Each row below holds a small network's activations on one input, seen along a few directions.
In each table, some parts of the input vary, and every possible input appears once, in random order.
A made-up example of a description, with smaller parts first: values(3) and (point or ring(11) or (ring(5) and line(6))).
Shared parts are said once, and a part with two or three values counts as separate values.

Other details of the inputs vary at random and push rows far along two fixed directions, the same in every table; ignore that.

Table:
row 1: [-11  -3  24 -33  35   7  -9  11 -21 -29  21  32 -19]
row 2: [ 21  34 -65 -15  21   8  37  30 -68  -2 -56 -41  -4]
row 3: [  9  -1  19  28 -48  -8  -8 -15  59  19   3  -2  23]
row 4: [ -7 -20  39   9 -25 -20 -40 -11  50  18  18  27   8]
row 5: [  9   1 -18  51 -37  10  39 -21  14  26 -23 -44  14]
row 6: [ 12  -8 -12  41 -51 -20  21 -26  63  25 -29 -56  11]
row 7: [ 12  -5   7  28 -51  -9   1 -28  63  32  -4 -31  18]
row 8: [  9 -14 -24   9  -2  -2  14  -3   4  -8 -27 -30   8]
row 9: [  4  -1 -30  42 -20   5  21 -20   4  23 -24 -38  11]
row 10: [ 23 -24 -13  40 -52 -12  30 -27  52  24 -30 -40  22]
row 11: [  5  14 -19 -14  15 -14  12  16 -51 -10  -4  20 -23]
row 12: [  5  22 -10 -23  21   8   7   6 -15 -16  -5 -15  -4]
row 13: [ -4   4  32 -17  -1   0 -29   3  13  -1  26  31   4]
row 14: [ -1 -19  19 -10  11  -5 -24   0   2  -9   9  23  -1]
row 15: [  6  22 -62  -3  36  20  53   6 -65 -10 -37 -44  -1]
row 16: [-14   3  57 -20  -4   2 -44  -6  28   3  46  51  -5]
row 17: [-10 -33  44   6 -18  -9 -41 -15  48  14  31  29  -2]
row 18: [-10  -3  11 -14  12  -7 -19   8   4 -10   4  14  -3]
row 19: [-13   2  20 -45  39  -1 -28  11 -24 -17  16  28 -16]
row 20: [ 17 -18 -24  15 -17  -6  25 -17  26  13 -27 -45   7]
row 21: [-19   0  54 -27  16   0 -64  15   9 -11  48  69  -2]
row 22: [ -8  -4 -18  27 -15   4  14 -14   3  20  -1  -7   8]
row 23: [ 12   2 -42 -24  39   8  34  18 -41 -29 -31 -28  -3]
row 24: [  8  29 -22 -17   9   7  10  30 -46   0 -15  -1 -12]
row 25: [  4  -7  -8 -24  22   4  14   0 -22 -17  -6 -12  -8]
row 26: [ -2  -3   2 -10   7 -10 -11   9   1  -8  -9   4   5]
row 27: [ 19  25 -33   9 -20   2  31  15 -20  17 -36 -26  -1]
row 28: [ -3  22 -32 -23  56  29  29  23 -81 -22 -10 -10 -13]
row 29: [  1   7 -53  10  11  13  37  -4 -46   2 -33 -35   7]
row 30: [  7  -2 -23  36 -13  10  13  -6  -7  13 -15 -32  10]
row 31: [-35  -1  58  -6  15  11 -48   3  -6   0  65  73 -18]
row 32: [ 12 -11 -16   4  -5  -2  23   3  -1 -10 -21 -24   9]
row 33: [ -2   2  25 -11   0  -2 -33  -9  19   7  17  13   1]
row 34: [  5  -5  -9 -15  17   3  21  10 -23 -24 -13   1   3]
row 35: [-10   1  50   7 -26  -2 -37 -14  57  11  35  33   0]
row 36: [ -6   5  26  14 -27  -8 -36  13  29  33  21  37  -7]
row 37: [ -1  -4  30  -1 -14  -6 -33  -5  40  13  24  28  11]
row 38: [ 20  -9  -2  58 -78 -17   5 -28  86  37 -17 -42  34]
row 39: [ 11 -10 -35   3   8   1  24  -5  -4 -11 -35 -44   1]
row 40: [  9   0 -19  14 -11 -24   2   5  -8  13  -4   6 -13]
row 41: [ 17 -17 -16   9 -15  -6  24  -8  11   3 -22 -31  12]
row 42: [ -2   9 -18 -28  32   1   6   9 -26 -21 -19 -15 -11]
row 43: [-14  -6  -9   9   1   9   6  -7 -15  10  12  13  -3]
row 44: [ 17   8 -52 -10  11  -4  43  12 -23 -11 -50 -50  10]
row 45: [ 12  20 -50  -2  29  23  47  15 -72 -17 -26 -44  -1]
row 46: [-13 -13  55   1 -26 -14 -33 -16  52  17  30  33  -6]
row 47: [  7  -9  36  32 -59 -13 -20 -25  77  33  12   8  23]
row 48: [-10  22   5 -67  66   8   3  37 -73 -49   4  37 -17]
row 49: [-11  13  11 -40  41 -11 -25  30 -66 -24  33  62 -38]
row 50: [ -4  20  -2 -43  46  12 -15  17 -36 -27   4  11 -11]
row 51: [-17  -7  37 -10   7 -12 -35   0  32   1  29  33 -13]
row 52: [ 12  15 -20  -2   3   2  10  -3  11  -1 -18 -31   3]
row 53: [-16  -7  23 -50  57   7 -30  30 -47 -39  25  54 -13]
row 54: [  8  16 -38 -20  24   0  38  16 -32 -23 -37 -37   0]
row 55: [-17  -7  39  29 -20   9 -22  -9  20  19  37  25  -2]
row 56: [ -3  12  20 -13   4   3 -22   5   9 -11  19  18   0]
row 57: [ 16  -9 -16  79 -60  -6  23 -31  43  34 -15 -55  17]
row 58: [-11 -14  45   5 -28 -17 -32 -18  52  17  27  19  -3]
row 59: [-21   0   5   5   1   9  -2  -4 -17   4  22  23  -2]
row 60: [  1  19 -15 -29  31   9  -5  17 -28 -24  -9  -1   1]
row 61: [-14  -1  34  13  -3  13 -19   3  -4   5  37  36  -4]
row 62: [ -7   6  19  14   9  11  -6   1 -23  -6  24  21  -9]
row 63: [ 16   8 -21   1 -11   0  14 -11  18  12 -20 -37  10]
row 64: [ 21 -26 -11  43 -60 -11  32 -36  62  31 -29 -53  18]
row 65: [ 10  18 -21 -25  25   7   9  18 -24 -18 -12  -7   6]
row 66: [ -7   7 -19  14  -7  11  27 -10 -22   6  -5  -5   4]
row 67: [-15   6  14 -58  60  16  -5  33 -58 -48  22  44 -20]
row 68: [  0 -15  13  60 -36  -5 -19 -22  37  27  13  -8   9]
row 69: [-22 -13  28  23 -27   4 -11 -19  17  20  33  39  -2]
row 70: [-15 -11  51 -17   3 -13 -47   2  30   4  40  57  -6]
row 71: [ 10   8 -27 -12   7  -5  28  10 -19 -14 -29 -30   5]
row 72: [-12  -6  19 -31  33   5 -16  17 -22 -32  24  32 -13]
row 73: [  5   4   9 -15   4   1 -22   2   4  -1   3  11   7]
row 74: [  7 -11   9  18 -37 -19   0 -17  45  18  -7 -14  13]
row 75: [ 20 -11 -35   0   4  -2  31  -2  -6  -4 -33 -35   8]
row 76: [-23   2  29 -65  70  14 -25  29 -55 -49  38  55 -32]
row 77: [  6   1  15  25 -43  -5  -8 -15  57  16   2  -6  16]
row 78: [ -1   5   1 -14   4  -3  10   7  -2 -11  -9  -1  -2]
row 79: [ 16   6 -25  -6  -2  -7  38  -2  -7  -1 -39 -33   9]
row 80: [ 18   7 -50  12  -2 -22  23   5 -36   4 -35 -24 -10]
row 81: [  9  -1 -26   8 -10 -10  20   0  17   3 -29 -35   6]
row 82: [-21 -10   7   4   3  10 -17  -7 -15   7  23  32  -5]
row 83: [ 17   7 -49 -18  15  -1  44   1 -21  -3 -45 -56   2]
row 84: [  6  -9 -17  -2  11  -2  14  -2   4  -9 -14 -23  -3]
row 85: [ -5 -14  14  52 -37   5 -13 -20  35  32   8  -8   9]
row 86: [-14   9  10 -17  41  21 -14  22 -49 -17  31  33 -12]
row 87: [-14 -14  44  41 -20  -3 -41 -11  37  21  49  36  -2]
row 88: [-24  -4  59 -17   2  -7 -41  -1  32  -5  43  56 -16]
row 89: [-17  -6   4  10  -8   8   0 -10 -13   9  21  20  -5]
row 90: [ 10 -12 -22  -2   8  -2  18   8  -4 -11 -20 -16   7]
row 91: [ -7   7  -2  18  -4  12  15  -9 -11   9   2   0  -1]
row 92: [ 10  14 -23  -8   6   4  10   7   1  -6 -15 -21   8]
Each input here is: line(4) and (values(2) or line(6) or (values(3) and ring(5))).
Changing only the line(4) part turns row 54 into row 18. The same change can be made to row 13. Which row results?
> row 73
Changing only the line(4) part turns row 63 into row 7. The same change can be made to row 65. Which row results?
> row 38
A walk changes only the ring(5) part. It starts at row 19 and steps to row 42. List the rest of the walk in order.
> row 18, row 26, row 4
Change only the values(3) part in row 70. List by row number the other rows that result.
> row 37, row 75
A walk changes only the line(6) part. It starts at row 43 and steps to row 22. List the rest of the walk in order.
> row 15, row 28, row 86, row 87
Change only the values(2) part in row 49. List by row number the other rows that result.
> row 24

Table:
row 93: [-14   1   6   5  17  11 -17   8 -25  -4  20  29  -3]
row 94: [ 17   7 -62  31  -4   9  50  -3 -34   5 -44 -66   5]
row 95: [-30  -6  81 -89  66   5 -80  31  -6 -41  63  95 -19]
row 96: [ 22   1 -45  56 -39   5  58 -21  -3  26 -40 -60  15]
row 97: [ 15 -16   9  17 -39 -12   9 -25  87   3 -18 -43  26]
row 98: [  9   2   0 -38  18   3   6   0  14 -22 -15 -23  10]
row 99: [ 14  12 -52  27  -8  11  59  -7 -41  10 -35 -54   4]
row 100: [-14 -20  56 -51  30 -22 -55  21  15 -25  43  73 -19]
row 101: [  4  19 -42 -23  58  24  30  27 -96 -33 -17 -12 -14]
row 102: [ 17  57 -25 -73  50  -1   1  53 -67 -30 -24   8 -13]
row 103: [-15  17  -1 -20  38  22   7  17 -68 -19  18  32 -14]
row 104: [ -9   3  -3  23 -14  10  11  -9  -7  20  10   3  -8]
row 105: [ 14 -27   0  19 -47 -36   8 -17  72  15 -28 -25  10]
row 106: [  7  15 -55   4  21  16  35   8 -52  -4 -29 -35   4]
row 107: [-17 -13  33  51 -56  -2 -23 -28  49  41  32  28   6]
row 108: [ -7 -27  62 -21 -12 -22 -63 -10  66   0  35  47  -1]
row 109: [-13 -25  38  81 -78 -19 -35 -44  97  58  29   3  10]
What do these inputs look like to the network?
> point or line(6) or (values(2) and ring(5))
List by row number the other inputs of the same sort as row 105.
> row 95, row 97, row 98, row 100, row 108
Change only the values(2) part in row 107. List by row number the other rows that result.
> row 106

Table:
row 110: [ 11   5 -19 -52  57   1   4  28 -40 -48 -22 -11  -7]
row 111: [  8  13 -29 -15  11  11  22   1 -19  -3 -23 -22  13]
row 112: [-24  -6  38  -5  16  15 -24   1  -9 -14  45  46  -6]
row 113: [ -1 -20   6  42 -33  -6 -14 -29  52  27   4 -22   7]
row 114: [  1 -11  17  13 -32 -12  -2 -23  45  22   3  -4   1]
row 115: [  1 -11 -26  -9  25  -2  22   4 -34 -17 -18 -11  -6]
row 116: [ 17  23 -36  11   0  12  30   8 -27  -1 -29 -35  13]
row 117: [  8  -2  13 -18   7   1  -3   7  20 -21  -3  -6  13]
row 118: [  4   4 -19 -23  25  16  24  -4 -31 -14 -15 -16   6]
row 119: [-11  -4  40  26 -29   5 -34 -12  52  24  32  22  12]
row 120: [  2 -21   7  56 -47 -13 -15 -16  49  32   2  -7   7]
row 121: [  2   1  -7  20 -11  -2 -13  -8  21  16  -4 -12   3]
row 122: [ 14   1 -28   8 -17 -11  35  -2  -8   8 -31 -26   0]
row 123: [  5  -6 -37  15  16   5  31   0 -29 -13 -27 -36  -4]
row 124: [ -6  14  10   0  -7   0 -10  -1  12  11   9   3  -5]
row 125: [-12   8  16 -15  27  17 -10  18 -39 -16  28  35  -7]
row 126: [-11  -8  13 -14   7  -6   4  -2  -7 -10  12  21 -14]
row 127: [  6  -6 -24   3   6   8  39  -3 -22 -11 -23 -26   9]
row 128: [  4 -17  50  12 -44 -25 -32 -13  91  12  17  14   7]
row 129: [  7   8 -35   7   4   4  45  -4 -27  -9 -26 -40  -6]
row 130: [  2  22 -23 -28  38  10  24  24 -68 -23  -8   1 -17]
row 131: [ 14  -8 -36   6  -1  -8  24   4 -18   2 -30 -23   3]
row 132: [-13 -16  36   6 -18   0 -24  -4  23   9  33  49   3]
row 133: [-23   8  42 -33  29   8 -32   5 -14 -12  49  51 -23]
row 134: [-13  10  30 -37  26   8 -31  25 -30 -18  32  58  -5]
row 135: [-15  -4  35   5   0  14 -26 -12  18   4  34  20   0]
row 136: [  5   9  12  31 -39 -12 -10  -6  36  27   7   0   2]
row 137: [ 21   7 -37  41 -30 -10  17  -3  13  21 -33 -48  12]
row 138: [ -4   7  23 -12 -12 -12 -21   8   8   5  13  32  -8]
row 139: [ 15  15 -37  -3 -12  -7  34  -6  -1  10 -41 -43   5]
row 140: [ -9   0   6 -24  24  -1 -25  12 -13  -5   7  22  -6]
row 141: [-22  -5  25 -54  56   9 -35  16 -41 -27  32  47 -20]
row 142: [ 19 -10 -25  39 -45 -19   5 -13  37  32 -26 -32  18]
Changing only one part turns row 140 into row 139. The same change can be made to row 123. Which row results?
> row 129
What do these inputs look like to the network?
> values(3) and (point or (values(2) and ring(5)))
Change only the values(2) part in row 129. List by row number the other rows that result.
> row 126
